A small network was shown many inputs. Here are its activations along a few directions, one row for each input.
In each table, some parts of the input vary, and every possible input appears once, in random order.
A made-up example of a description, with smaller parts first: one of 6 places along a line, together with either a single point or one of 11 places along a line or (one of 2 separate values, together with one of 8 places around a ring).
Shared parts are said once, and a part with two or three values counts as separate values.

Rows:
r1: [ -2 -37  22  19  26 -17  27 -12 -14   1  -7 -28]
r2: [17 -9 27  8 -1 -4 -5 10 -6  3 -6 -4]
r3: [ 28 -28 -23   1   6 -33  -9 -25  -9 -22  19  -3]
r4: [ -5 -28  21  19  19 -18  24   0  -9   7 -13 -21]
r5: [-11  53 -11   0 -10  35  -4   9  18  20   4  -8]
r6: [ 29 -22   5   6   5   1   9   3  12  -6  13  -4]
r7: [ 24 -13   5   6  -1  -1   5  14  15   0   9   3]
r8: [ 33 -31   5   6  11   3  13  -9   7 -12  18 -12]
r9: [-13 -11  20  21   9 -19  19  23  -4  19 -21  -9]
r10: [ 18  -9 -24   0  -6 -36 -16  -3   0  -9  10  12]
r11: [ 21 -18  28   8   5  -4  -1  -2 -10  -2  -3 -10]
r12: [ 11  -5 -14 -17  12  -9 -21  21   6  -3  -1  27]
r13: [-60  10  15   5 -18  26  32 -12  -2   7 -18  -9]
r14: [ 16 -14 -13 -16  16  -9 -17   9   5  -8  -1  21]
r15: [-21  56  11   5 -10  32 -17   2  -3  27  -9 -12]
r16: [ 21 -23 -12 -16  21  -7 -13  -2   2 -14   2  14]
r17: [ 12   0 -24  -1 -10 -37 -20   8   1  -4   8  18]
r18: [-43  43   4  14   0  17   9   2   0  42 -26 -21]
r19: [ 26 -33 -12 -15  28  -5  -9 -14  -2 -20   6   6]
r20: [-18  53 -29 -27   7  24 -27   5   3  15  -3  10]
r21: [-34  23 -25 -15 -33   4   4 -24  -1 -18   9  18]
r22: [-28  18   1  -5 -30  46  24  -6  13 -13   9   4]
r23: [ 23 -18 -23   0   0 -34 -13 -14  -4 -15  13   5]
r24: [19 -5  4  6 -5 -2  2 26 16  5  8  9]
r25: [-35  19 -17 -31 -13  36   3 -12  -1 -17   0  25]
r26: [12 -1 26  9 -5 -4 -7 21 -5  9 -8  2]
r27: [-37  21  22  -4 -32  45  11 -10  -7  -9  -5  -2]
r28: [-18  58 -37 -12 -15  -8 -27  -7   2  14   7   1]
r29: [ 25 -27  28   7  11  -2   2 -15 -14  -8   3 -18]
r30: [ -9 -19  21  20  14 -19  22  12  -6  13 -18 -15]
Q: What is each input in this table made of?
A: one of 5 places along a line, together with either one of 2 separate values or one of 4 places along a line
Q: Changing only the place on the line of 5 turns r4 into r16. The same change can be made to r30. Which row results?
A: r14
Q: A walk changes only the place on the line of 5. It starts at r28 and steps to r20. List the rest of the walk in order.
A: r5, r15, r18
Q: Which other rows does r29 become when the place on the line of 5 takes its other values? List them by row number.
A: r1, r3, r8, r19

Rows:
r31: [  4 -11 -27 -17   3 -31 -18  -4  -2 -12   3  25]
r32: [-13 -11  10  11   2 -13   8 -10 -17   7 -10 -29]
r33: [ -9  -8  18  14  -3  -2  12 -21 -16  -6  -7 -12]
r34: [-15  -8  11  13  19  -7   6   4   4  20  -8 -12]
r35: [-30  24 -11   7  -8   8   4  15  -4   0  -7   4]
r36: [ 19  20 -13   2  -3   5 -14  -6   7   4  14  -7]
r37: [  5 -31   0   0  -4   2  21  -1   3 -11   9   3]
r38: [ -3 -19   6   8   0   8  21 -17  -2 -11  -1   1]
r39: [22 -8 14  2 14  6 -2 19 -5 14 -9  3]
r40: [  7  -3  10   4  21  -3   2  12   4  12 -21  -7]
r41: [-17  17  -1 -19 -14  47 -13  -4   9  -6  -1  13]
r42: [ 16  12 -18  -2  -1  -2 -16  -4   4  -1  12  -1]
r43: [-19  29  12  12 -28   1   5  13   8  25 -10   1]
r44: [ 21 -11  24   3  10  -2  -4  14  -4  -4  11  -2]
r45: [  8  -3 -24 -12   2 -21 -18  -4   0  -9   6  16]
r46: [-27  31  -5 -21  -5  20  12 -11  -1   0   2   0]
r47: [ 12   4 -22  -7   0 -11 -17  -3   2  -5   9   7]
r48: [ 19 -24  15   4  -5  -3   9   8  11 -18   6  -2]
Q: What is each input in this table made of?
A: either one of 4 places along a line or one of 5 places along a line or one of 9 places around a ring
Q: Which of the alternatives is r38?
A: one of 9 places around a ring

Rows:
r49: [ 48 -43  -7  -1   6 -42 -15   3  -2 -22  15  15]
r50: [ 34 -58  19  15  34 -25  16  -2  -6  -7   0 -17]
r51: [-12   8  18   6   2   6  10  20   3  14 -13  -2]
r52: [  0  13 -17  -9   3   3 -15  13   8   8  -2  15]
r53: [-2  9 23  5 -5 19  5  1 -4  9 -4 -9]
r54: [-15  12  10  17  -1  -8   5   5  -9  17 -10 -16]
r55: [  8  18 -10 -11  -2  14 -20  -2   3  -4   7   4]
r56: [ -1  21 -20  -4   1 -14 -16  -4   1  12  -1   1]
r57: [-26  -4  13   2  -9  15  15 -13  -7  -5 -12  -2]
r58: [-16   8 -18 -21  -6   6  -5 -12  -4 -15   7  14]
r59: [-15   2  11   9 -14  16  20  -3   7   3   1  -9]
r60: [ -2  14 -23  -9 -10  10   1  -6   9  -9  13   8]
Q: What is each input in this table made of?
A: one of 2 separate values, together with either a single point or one of 5 places along a line
Q: Changing only the choice among 2 separate values turns r49 into r50. The same change can be made to r58. Which row results?
A: r57
Q: Which other rows does r52 become when the choice among 2 separate values takes its other values? List them by row number.
A: r51
